Each row below holds a small network's activations on one input, seen along a few directions.
In each table, some parts of the input vary, and every possible input appears once, in random order.
A made-up example of a description, with smaller parts first: one of 3 separate values, together with either a single point or one of 9 places around a ring or (one of 5 places around a ring, together with one of 6 places along a line).
Shared parts are said once, and a part with two or three values counts as separate values.
In the rows, 128 means zero.

Other details of the inputs vary at random and push rows far along two fixed directions, the same in every table; ignore that.

A family of inputs:
row 1: [131 232  74 132 137 172 172  98 123 143 204  98 141]
row 2: [100  95 144 171 132 130 104 117 137 146 129 136 140]
row 3: [104 102 141 149 139 146 110 101 136 143 105 147 139]
row 4: [102  81 141 168 139 108 110 114 133 134 148 146 143]
row 5: [111 109 145 140 127 140 122  98 164 128 110 146 148]
row 6: [146 205  82 111 131 155 168 100 112 166 215 114 166]
row 7: [127 126 142 146 137 132 130 102 195 109 102 126 147]
row 8: [212 216  91  48 104 117 179 189  78 108 168  80  95]
row 9: [102 126 134 142 143 163 120  93 159 120  86 139 135]
row 10: [103  96 142 171 139 109 106 118 146 132 130 140 150]
row 11: [105  89 142 156 130 142 105 106 131 155 111 144 149]
row 12: [124 112 146 149 135 119 124 106 179 124 117 132 151]
row 13: [176  74 151  79 109  79 110 206  86 108 104 127  86]
row 14: [103 114 140 165 136 117 118 104 161 114 120 141 135]
row 15: [107 123 140 162 137 121 130 102 159 100 109 129 134]
row 16: [179 101 153  74 111  84 114 201 104  96  81 120  81]
row 17: [165  90 151  67  99 100 106 206  81 111  83 130  88]
row 18: [ 92  81 143 164 139 124  97 113 125 149 140 138 138]
row 19: [102 110 137 148 131 151 115  94 143 135 102 144 136]
row 20: [111 118 145 140 129 144 129  96 168 116 100 138 149]
row 21: [178  87 153  82 105  81 107 208 100 107  89 122  88]
row 22: [131 225  78 135 133 163 170  95 115 148 207  96 148]
row 23: [106 107 142 167 142 113 116 106 152 122 126 143 139]
row 24: [ 97  79 138 148 138 138 100 103 119 160 126 147 151]
row 25: [104 202  48 124 141 135 209 118 119 196 199 117 147]
row 26: [142 232  73 135 140 154 179  99 131 129 207 103 148]
row 27: [112 125 137 135 133 150 126  95 179 113  95 140 144]
row 28: [186 207  87  59 110 124 160 196  32 131 188  93  73]
row 29: [150 110 143  85 104 104 103 193  84  91  75 122  55]
row 30: [105  78 142 142 131 127 110 108 137 148 137 149 159]
row 31: [157 114 143  71 104 125 117 183  82  87  52 123  64]
Each input here is: either a single point or (one of 5 places around a ring, together with one of 6 places along a line).
- Which other rows does row 28 become when the place on the line of 6 takes its other values? List them by row number. => row 1, row 2, row 18, row 22, row 29
- Start at row 24 and move only the place on the line of 6, one step at a time. The first step leads to row 11. Which rows follow, in order? => row 3, row 19, row 31, row 9

A family of inputs:
row 32: [111 125 120 145 137 141 129 105 124 161 153 134 150]
row 33: [111 152 119 143 134 158 133  95 142 134 133 126 141]
row 34: [112 154 116 141 137 158 137  94 144 136 130 126 141]
row 35: [166 141 116  85 115 109 144 173  98 123 137 117 108]
row 36: [103  42 175 164 133  79  88 147 155 105  75 146 113]
row 37: [116 148 120 161 141 119 140 107 155 121 153 121 141]
row 38: [163 163 114  82 115 121 153 166 115 108 116 111 101]
row 39: [115  59 177 142 126 109  92 132 169  94  52 146 117]
row 40: [148 145 111  85 114 128 141 164  84 125 123 123  96]
row 41: [110 137 117 142 137 147 133  98 134 146 142 133 146]
row 42: [114 131 124 146 135 147 121 101 122 148 155 134 151]
row 43: [127 124 128 145 134 126 129 111 141 151 164 128 159]
row 44: [100 128 115 164 141 124 129 112 122 152 164 129 139]
row 45: [125 126 123 143 135 124 137 113 145 153 156 130 158]
row 46: [132 152 130 144 134 143 130  98 156 121 144 122 153]
row 47: [127 125 125 145 137 125 133 110 143 153 160 128 160]
row 48: [125 153 121 140 135 140 146 100 165 127 132 123 150]
row 49: [121 126 120 141 135 123 141 114 147 155 155 130 159]
row 50: [103  69 174 142 125 131  87 125 151  95  41 146 107]
row 51: [103 138 113 139 135 146 142 101 139 149 137 135 146]
row 52: [158 162 119  88 113 141 128 158  86 109 122 115  94]
row 53: [106 153 112 138 134 155 145  97 149 138 124 128 141]
row 54: [130 130 130 146 135 130 125 106 142 139 162 129 161]
row 55: [129 135 130 145 134 133 126 102 147 132 156 128 157]
row 56: [165 147 116  84 115 112 146 168 103 117 131 117 105]
row 57: [160 165 115 104 119 105 143 171 109  93 130 105  87]
row 58: [151 132 117  91 114 124 127 169  73 139 141 121 101]
row 59: [151 139 116  89 114 127 130 166  77 130 136 121  99]
row 60: [142 164 109 105 119 122 139 165  91 103 123 110  79]
row 61: [126 137 125 143 134 132 135 104 150 136 154 128 154]
row 62: [129 143 129 145 134 137 133 100 153 129 149 124 155]
row 63: [170 146 125  89 114 114 134 166  96 113 140 115 108]
row 64: [150 145 116  89 114 130 132 161  82 124 131 122  96]
row 65: [145 140 109  85 115 124 141 169  84 133 125 123  98]
row 66: [148 139 112  87 115 126 138 167  81 132 128 123  99]
row 67: [111 145 117 142 137 152 136  96 138 141 136 130 143]
row 68: [ 96  41 168 143 128 112  89 139 139 126  55 156 114]
row 69: [ 87  56 166 161 132 103  89 135 145  99  58 150  98]
row 70: [111 135 123 145 134 148 127  98 129 143 147 132 148]
row 71: [104 145 113 140 135 150 143  98 144 144 131 132 143]
row 72: [116 134 121 162 141 111 136 115 145 133 164 124 145]
row 73: [167 155 116  83 115 117 148 167 107 112 125 115 102]
row 74: [169 141 119  86 116 110 138 171  96 122 139 116 108]
row 75: [101  47 174 144 126 118  81 134 137 113  59 153 114]
row 76: [100 134 115 162 141 128 132 110 126 143 157 129 136]
row 77: [168 140 122  88 114 111 135 171  95 121 144 116 107]
row 78: [100 148 115 161 141 135 135 103 136 131 146 127 131]
row 79: [170 161 121  85 113 123 140 165 109 103 125 109 100]
row 80: [168 146 119  85 116 113 141 167 101 115 133 115 105]
row 81: [103  41 176 147 126 116  73 136 131 120  66 155 117]
row 82: [120 139 119 139 135 129 146 105 156 140 145 130 155]
row 83: [105 127 114 141 135 139 137 110 128 164 148 134 149]
row 84: [127 144 123 142 136 135 140 100 157 131 142 125 153]
row 85: [128 153 124 142 137 141 142  98 163 126 137 121 151]
row 86: [114 138 123 144 134 150 124  98 127 142 151 133 148]
row 87: [170 138 126  90 114 111 131 171  92 118 143 115 110]
row 88: [120 132 119 140 136 127 144 109 152 147 150 130 157]
row 89: [129 123 132 149 135 127 121 108 138 148 167 129 163]
row 90: [173 154 125  89 114 120 131 163 101 106 135 114 106]
row 91: [118  67 181 143 126 114  90 129 171  86  46 141 116]
row 92: [154 133 120  92 113 124 124 168  69 136 143 120 103]
row 93: [109  62 169 138 128 107 104 134 174  99  44 148 117]
row 94: [116 142 120 160 140 114 139 110 150 127 161 124 143]
row 95: [145  71 169  89 106 109  83 189  94  79  35 139  62]
row 96: [107 144 115 141 135 151 140  98 141 142 132 132 143]
row 97: [109 130 118 144 138 145 132 102 129 153 147 133 149]
row 98: [129 124 131 148 133 125 126 109 139 149 165 127 162]
row 99: [101  60 174 144 126 125  85 127 146 101  47 150 110]
row 100: [109 153 115 141 135 157 142  95 147 137 126 128 141]
row 101: [111 143 119 143 133 152 131  97 137 139 139 130 143]
- Describe the family of inputs behind these rows. => one of 2 separate values, together with one of 5 places along a line, together with either a single point or one of 6 places along a line
- Changing only the choice among 2 separate values turns row 84 into row 67. The same change can be made to row 79. Which row results? => row 33
- Changing only the choice among 2 separate values turns row 88 into row 65. The same change can be made to row 47. Which row results? => row 32
- Which other rows does row 69 become when the choice among 2 separate values takes its other values? List them by row number. => row 94
- Start at row 88 and move only the place on the line of 6, one step at a time. The first step leads to row 35. Which rows follow, in order? => row 74, row 77, row 87, row 54
- Which other rows agree with row 80 in the choice among 2 separate values and the place on the line of 5? List them by row number. => row 55, row 56, row 61, row 63, row 82, row 94

A family of inputs:
row 102: [113 109 149 156 134 139 108 106 152 127 108 132 139]
row 103: [118 104 146 146 134 117 126 115 172 122 105 133 144]
row 104: [137 202  84 125 134 162 166  88 123 159 214 117 169]
row 105: [126 209  76 132 139 167 172  89 121 166 201 114 160]
row 106: [170  97 137  81 109  87 114 203  68 125 130 123  92]
row 107: [186 237  64  66 115 127 184 173  59 126 203  89  96]
row 108: [110 101 144 142 132 132 118 106 156 123 105 143 145]
row 109: [110 104 139 139 133 127 129 109 162 126 101 142 141]
row 110: [181 124 140  74 106 107 117 189  88  95 105 116  85]
row 111: [166 134 129  77 108 107 132 196  94 105  90 110  73]
row 112: [136 210  87 139 136 163 162  92 125 163 212 104 164]
row 113: [177 124 139  74 106 103 119 192  93  94 103 117  84]
row 114: [169 126 127  64 108 109 130 190  87 101  95 125  80]
row 115: [102 111 142 160 138 126 114 104 157 111 113 138 133]
row 116: [119 103 147 148 136 120 119 113 168 121 108 136 145]
row 117: [168 132 135  78 106 111 123 196  86 102  92 112  74]
row 118: [ 99 107 141 147 132 145 111 103 146 128 100 141 134]
row 119: [136 211  82 138 138 157 170  95 130 165 206 103 162]
row 120: [106 110 146 159 137 127 112 104 151 109 111 137 131]
row 121: [ 98 107 140 148 133 143 117 105 148 128  98 141 136]
row 122: [102 111 136 156 138 120 128 110 166 115 104 135 130]
row 123: [102 112 140 160 137 124 119 106 159 112 111 137 134]
row 124: [130 183  83 146 137 146 157 104 101 192 236 110 169]
row 125: [102 105 144 148 133 148 109 101 142 127  99 142 135]
row 126: [113 100 148 142 133 136 111 101 150 123 106 143 144]
row 127: [ 97 107 137 147 134 137 125 107 156 130  91 140 131]
row 128: [ 93  78 140 154 135 128 105 116 121 156 123 148 138]
row 129: [176 126 137  75 106 102 126 193  95  96 102 116  86]
row 130: [ 95  85 140 169 139 107 110 117 134 141 137 144 139]
row 131: [104  72 144 148 135 118 106 116 129 152 131 151 149]
- Changing only one part turns row 104 into row 118. The same change can be made to row 108. Which row results? => row 121
- Describe the family of inputs behind these rows. => one of 5 separate values, together with either a single point or one of 5 places along a line
- Which other rows agree with row 107 in the choice among 5 separate values? List them by row number. => row 115, row 120, row 122, row 123, row 130
- Which other rows does row 102 become when the place on the line of 5 takes its other values? List them by row number. => row 111, row 112, row 117, row 119
- Start at row 103 and move only the place on the line of 5, one step at a time. The first step leads to row 116. Which rows follow, in order? => row 129, row 113, row 110

A family of inputs:
row 132: [146  96 148 120 127  92 131 149 155 115 105 131 129]
row 133: [149 154 105  92 122 118 139 165  75 111 132 117  85]
row 134: [133 113 136 113 122 125 128 151 132 136  95 125 123]
row 135: [128 107 136 126 120 118 113 156 100 144 127 123 117]
row 136: [127  95 138 112 130 121 126 135 132 123  85 142 118]
row 137: [ 84  73 164 174 135 120  99 120 161 121  68 138 121]
row 138: [103  96 155 135 127 130 110 116 158  90  64 149 116]
row 139: [125 125 124 115 117 117 127 158 109 117 109 123  91]
row 140: [ 79 116 121 178 146 145 128  68 148 165 172 150 179]
row 141: [130 123 145 130 130 132 111 128 143 106  80 126 107]
row 142: [157 193  96 123 131 160 148 108 105 157 200 109 153]
row 143: [ 86 141 116 191 156 150 130  70 165 155 154 130 164]
row 144: [153 129 115  90 118 114 127 168  64 131 144 127  97]
row 145: [129 144 112 160 140 114 147 102 141 159 210 122 175]
row 146: [ 90 150 131 187 144 164 136  61 189 142 137 125 175]
row 147: [112  68 156 149 134 115  89 136 124 134  94 144 119]
row 148: [ 99 137 121 190 153 119 141  78 186 137 172 128 176]
row 149: [176 234  80 108 128 131 184 124 124 126 220  91 146]
row 150: [142 114 139 110 124 131 112 134 107 112 115 134 119]
row 151: [126 119 141 123 129 131 121 122 136  95  84 133 109]
row 152: [121 132 118 115 122 120 133 146 105 112 117 134  99]
row 153: [178 129 140  94 115  97 122 169 111 101 140 115 115]
row 154: [166 151 115  72 106 130 133 165  75 111 140 124 100]
row 155: [143 184 105 129 126 158 146 106 117 159 191 106 160]
row 156: [153 141 111  79 110 126 147 167 103 131 121 120 105]
row 157: [109 156 100 135 138 152 159  84 149 159 166 138 169]
row 158: [ 98  93 159 148 128 134 105 111 174 102  65 140 121]
row 159: [136 115 142 112 115 135 113 143 119 119 117 130 119]
row 160: [154 139 112  84 107 116 132 181  66 138 151 118  94]
row 161: [108  70 160 149 141 127 104 119 168 131  65 146 136]
- Changing only one part turns row 134 into row 135. The same change can be made to row 157. Which row results? => row 140
- Describe the family of inputs behind these rows. => one of 5 separate values, together with either a single point or one of 5 places around a ring
- Which other rows does row 153 become when the choice among 5 separate values takes its other values? List them by row number. => row 132, row 145, row 148, row 149
